These are the activations of a small network on made-up records, seen along a few directions, one row for each record.
Here are examples, each followed by its value of one field, J.
The largest differences between rows may come from other fields.
In the rows, 500 means zero.
Random noise pushes rows far along 2 fixed directions. That doesn't count. These rows show it; they differ only by the noise:
[440 403 351 731 377 415 280 676 643 525 344 314 482 180 478 741 284 430
 823 341 591 658]
[579 661 586 565 537 442 658 531 403 491 638 586 499 575 475 364 525 465
 481 587 605 472]
[524 561 511 628 523 430 542 601 526 481 504 515 482 429 471 521 449 442
 624 529 621 535]
[580 665 606 561 587 441 695 542 428 468 623 624 489 589 470 368 547 457
 485 628 627 460]

[487 464 419 649 372 457 369 583 537 558 478 350 519 321 518 598 348 447
 675 375 527 599]
j3
[533 556 518 632 505 417 546 600 504 477 522 511 488 439 457 491 460 437
 598 539 631 533]
j1
[451 396 483 473 602 541 482 534 560 439 387 542 487 511 471 617 535 527
 472 537 456 468]
j9
[551 573 637 394 621 552 696 416 420 496 631 660 518 754 519 332 619 538
 306 613 459 395]
j3
[515 549 524 563 499 527 537 546 480 523 535 495 500 449 506 496 485 437
 548 528 555 495]
j4
[367 233 361 424 412 579 250 491 644 507 284 380 510 390 506 743 445 559
 521 350 339 581]
j2
[519 515 428 421 294 520 363 366 276 619 613 357 559 566 524 387 464 609
 334 303 336 502]
j5
[414 406 342 654 417 436 284 624 664 470 300 311 466 192 492 742 356 440
 787 382 562 616]
j6
[519 513 663 257 796 625 772 397 456 380 543 817 504 863 471 382 782 574
 112 768 413 307]
j9
[528 590 533 528 629 419 583 554 554 413 452 579 452 492 476 476 537 483
 594 608 627 488]
j6
[546 579 524 439 473 529 539 434 326 509 614 521 528 634 490 341 584 565
 322 485 441 441]
j1
[462 441 472 471 426 556 412 469 498 532 481 441 503 473 530 551 479 514
 470 435 424 513]
j7
[509 516 496 625 589 415 536 624 683 451 402 528 449 346 487 582 437 398
 741 563 673 559]
j8
[471 475 401 552 321 487 343 493 429 558 511 370 515 408 491 533 418 518
 492 369 453 565]
j1
[568 641 598 590 581 481 683 563 419 465 610 573 485 525 486 400 548 408
 536 632 622 441]
j4
[474 453 500 519 661 553 513 584 599 420 374 552 477 498 500 623 534 497
 559 548 509 490]
j4
[543 656 479 541 323 448 491 447 292 546 676 397 525 494 504 354 482 513
 466 431 497 487]
j6
[464 433 496 345 460 592 455 411 432 518 520 508 537 618 520 502 567 586
 300 451 327 465]
j2
[458 422 524 561 737 499 566 645 769 379 286 625 417 376 479 695 521 392
 692 663 649 513]
j7
[455 391 496 432 563 544 465 507 568 501 401 539 499 516 500 604 514 535
 482 484 457 514]
j2
[459 432 389 466 447 541 342 483 473 533 428 415 514 467 499 579 464 573
 458 363 388 519]
j5
[423 339 434 498 533 529 384 548 676 469 317 466 485 370 492 687 468 490
 612 477 485 543]
j7
[496 502 531 510 562 466 561 520 587 477 478 566 475 504 504 514 498 466
 569 554 560 503]
j8
[558 634 551 580 366 460 565 478 383 579 677 450 532 483 523 336 448 450
 519 505 562 506]
j3
[478 489 392 458 319 536 332 442 357 551 558 355 545 496 501 477 465 575
 386 338 349 505]
j9
[519 539 406 622 250 432 353 512 442 616 594 299 529 327 520 474 333 469
 633 325 508 588]
j8
[428 333 435 452 527 532 391 496 612 492 325 473 497 449 496 657 465 542
 535 449 429 549]
j5

Which value of J does each new row have?
[593 701 587 573 491 419 671 509 418 520 684 561 495 530 504 311 503 426
 528 584 629 467]
j8
[565 631 533 431 377 498 537 370 270 552 719 471 542 636 514 286 547 562
 321 465 420 437]
j6
[462 439 460 631 501 478 443 610 595 480 398 432 484 332 493 646 412 437
 683 478 550 547]
j3
[504 461 569 337 624 585 586 417 445 475 514 635 507 709 496 451 644 569
 248 583 406 412]
j9
[458 366 532 407 767 559 568 532 670 405 307 644 481 586 494 636 587 535
 499 598 470 476]
j5
[408 220 399 381 426 594 266 445 622 578 338 403 530 473 538 700 430 585
 466 320 319 589]
j2
[518 491 577 484 629 494 622 521 606 477 485 608 486 528 511 479 518 455
 556 594 561 481]
j8
[582 611 574 530 514 488 628 488 399 514 656 550 505 577 522 370 519 459
 462 550 543 458]
j3
[543 633 497 639 512 395 551 585 461 447 530 496 464 441 463 454 488 445
 609 520 643 504]
j1
